These are the activations of a small network on made-up records, seen along a few directions, one row for each record.
Each row is followed by the record's values for the fields H, V, D, E.
The largest differences between rows may come from other fields.
(in the rows, 500 means zero)
Strong random noise was added to every row along 3 fixed directions; ignore it. To show where, here is one row again and again, with new noise each time:
[602 494 541 335 493 677 554 456 513 502 466 427 625 545 346 625 515]
[514 538 700 271 408 465 476 325 667 567 519 532 675 664 477 550 563]
[625 442 561 197 469 809 601 436 523 499 414 390 688 563 316 693 536]
[596 550 446 614 581 544 515 564 410 475 531 442 487 463 328 522 467]
[486 676 589 639 488 193 368 403 609 556 637 600 502 575 524 415 484]

[468 445 424 483 468 562 477 539 502 465 426 545 450 448 573 498 459] : H=h2, V=v1, D=d4, E=e3
[478 569 432 398 410 555 456 337 646 482 481 545 563 461 673 634 439] : H=h2, V=v2, D=d5, E=e1
[630 698 580 319 424 488 502 371 688 560 560 453 711 602 357 627 588] : H=h1, V=v1, D=d3, E=e2
[607 542 476 676 597 514 602 655 371 448 527 409 512 487 228 415 542] : H=h1, V=v1, D=d3, E=e2
[453 488 602 338 433 424 445 459 573 575 479 540 532 621 527 511 556] : H=h1, V=v2, D=d3, E=e2
[439 377 671 562 545 391 486 620 395 523 497 546 450 659 362 292 574] : H=h1, V=v1, D=d1, E=e1
[684 663 149 603 575 721 438 568 427 473 488 407 420 275 431 777 300] : H=h1, V=v1, D=d4, E=e1
[567 597 381 384 469 593 387 424 570 560 488 497 498 452 572 733 386] : H=h1, V=v1, D=d4, E=e1
[526 536 320 475 424 588 368 588 534 449 362 602 477 522 439 537 385] : H=h2, V=v1, D=d1, E=e1
[532 747 408 464 435 316 304 274 707 601 627 568 502 421 749 687 361] : H=h1, V=v1, D=d4, E=e3
[560 681 492 560 470 354 430 457 600 529 558 541 551 544 434 499 476] : H=h1, V=v1, D=d3, E=e2
[578 550 435 545 483 578 562 651 488 417 430 469 568 530 257 443 576] : H=h2, V=v1, D=d3, E=e2
[487 363 655 165 411 671 564 424 588 526 409 471 644 598 508 557 610] : H=h2, V=v1, D=d4, E=e3
[496 332 651 263 476 692 699 416 512 459 463 399 669 530 477 497 637] : H=h2, V=v1, D=d5, E=e3
[588 450 324 637 642 713 634 589 314 441 525 345 400 261 466 596 436] : H=h1, V=v1, D=d2, E=e3
[417 274 553 439 493 547 518 638 397 468 378 551 436 577 456 349 542] : H=h2, V=v1, D=d1, E=e3
[480 188 718 349 595 768 771 549 301 475 442 336 565 561 359 460 662] : H=h1, V=v1, D=d5, E=e1
[532 515 404 610 561 519 482 583 431 481 518 471 411 393 484 505 479] : H=h2, V=v1, D=d4, E=e3
[436 636 726 320 382 311 409 212 776 644 617 561 626 611 743 587 571] : H=h1, V=v2, D=d2, E=e1
[616 627 361 466 497 664 570 403 580 459 535 394 593 325 540 681 471] : H=h2, V=v1, D=d2, E=e3
[436 367 356 436 476 597 435 582 429 468 370 558 383 450 596 523 411] : H=h2, V=v2, D=d1, E=e3
[565 400 602 172 476 774 646 315 550 523 478 381 671 508 499 702 542] : H=h1, V=v1, D=d5, E=e1
[623 670 284 299 383 814 539 292 721 449 432 450 669 334 647 866 374] : H=h2, V=v1, D=d2, E=e1
[411 488 593 542 457 411 528 430 572 457 515 564 548 547 590 374 542] : H=h2, V=v1, D=d5, E=e1
[465 292 320 647 653 598 484 739 181 474 436 459 226 366 481 470 397] : H=h1, V=v2, D=d1, E=e3
[588 418 436 339 483 914 691 517 489 407 359 368 629 421 416 662 529] : H=h2, V=v1, D=d2, E=e1
[421 654 423 520 393 275 263 358 671 554 516 693 443 511 760 565 333] : H=h1, V=v2, D=d3, E=e1
[503 489 526 391 452 620 607 399 594 468 484 449 610 443 603 560 544] : H=h2, V=v1, D=d2, E=e3
[418 419 544 305 387 471 406 461 595 521 405 619 523 610 594 462 496] : H=h2, V=v1, D=d1, E=e3
[526 462 283 776 558 609 538 758 330 330 377 518 398 397 340 377 407] : H=h2, V=v1, D=d3, E=e1
[385 523 503 519 426 306 330 441 580 540 486 670 421 553 697 472 397] : H=h1, V=v2, D=d3, E=e1
[442 376 520 290 441 681 589 403 554 483 419 470 554 445 687 597 525] : H=h2, V=v2, D=d2, E=e3
[358 400 601 461 407 462 544 409 595 447 444 608 539 554 679 385 522] : H=h2, V=v1, D=d5, E=e1
[504 522 241 721 575 479 315 699 333 495 453 568 251 414 476 523 318] : H=h1, V=v2, D=d1, E=e1
[527 586 589 447 506 372 435 393 576 594 619 493 520 520 540 543 530] : H=h1, V=v1, D=d4, E=e3
[480 476 575 463 507 557 538 456 510 533 510 461 513 493 570 561 531] : H=h1, V=v2, D=d2, E=e1
[515 652 514 342 353 428 383 299 741 528 497 612 643 579 602 608 414] : H=h1, V=v1, D=d3, E=e1
[496 637 493 511 411 418 458 347 678 467 541 575 607 517 582 495 470] : H=h2, V=v1, D=d5, E=e1
[517 385 518 609 643 532 569 630 295 510 540 397 386 428 424 450 527] : H=h1, V=v1, D=d4, E=e3
[378 219 792 223 394 572 541 581 511 501 317 590 599 806 370 298 673] : H=h2, V=v1, D=d1, E=e1
[559 481 459 283 497 726 541 356 522 529 489 401 569 434 567 763 465] : H=h1, V=v2, D=d5, E=e1

Here are new rows. What are their fields?
[777 621 279 350 503 912 612 547 489 431 396 319 677 408 186 797 439] : H=h1, V=v1, D=d3, E=e2
[424 307 838 152 438 462 524 395 556 612 488 515 621 744 494 432 658] : H=h1, V=v1, D=d1, E=e3
[435 389 438 323 431 556 398 503 514 516 391 578 448 524 610 545 446] : H=h2, V=v2, D=d1, E=e3
[480 276 834 582 647 543 799 631 296 484 557 339 551 613 246 246 777] : H=h1, V=v1, D=d2, E=e1
[435 380 621 528 541 437 541 636 386 516 474 486 441 588 403 358 608] : H=h1, V=v2, D=d3, E=e2
[557 391 499 435 468 737 672 685 439 373 327 443 624 563 228 418 596] : H=h2, V=v1, D=d3, E=e2
[485 380 514 500 609 593 566 488 353 522 543 404 414 424 534 567 509] : H=h1, V=v2, D=d5, E=e1
[390 393 620 636 486 366 551 718 428 431 425 574 465 643 353 177 655] : H=h2, V=v2, D=d3, E=e2
[636 734 268 584 487 644 519 428 606 436 524 437 572 318 522 704 402] : H=h2, V=v1, D=d2, E=e1
[642 521 469 521 577 641 617 642 385 472 484 359 560 507 189 519 570] : H=h1, V=v1, D=d3, E=e2
[544 528 359 377 489 725 513 386 538 516 469 433 498 350 668 788 390] : H=h1, V=v2, D=d2, E=e1
[446 556 627 542 510 238 402 505 520 600 591 544 441 603 497 415 582] : H=h1, V=v2, D=d3, E=e2
[434 644 480 492 352 287 264 433 709 522 474 716 514 624 603 442 424] : H=h2, V=v1, D=d1, E=e1
[518 607 485 676 476 366 504 642 526 432 495 543 535 570 316 304 582] : H=h2, V=v1, D=d3, E=e2
[411 160 776 335 556 589 659 685 295 528 397 425 490 696 297 317 726] : H=h1, V=v2, D=d3, E=e2
[555 568 587 538 530 474 615 465 515 501 593 424 600 545 368 465 611] : H=h1, V=v1, D=d5, E=e2
[355 288 608 565 559 389 426 644 327 549 461 579 309 611 513 325 515] : H=h1, V=v2, D=d1, E=e1
[456 362 397 654 522 610 548 698 356 362 357 542 414 463 420 366 443] : H=h2, V=v1, D=d3, E=e1
[461 362 547 581 558 595 643 578 384 408 471 453 502 490 431 369 568] : H=h2, V=v1, D=d5, E=e1
[398 347 741 320 505 470 539 358 503 588 547 486 519 603 614 499 601] : H=h1, V=v2, D=d5, E=e1
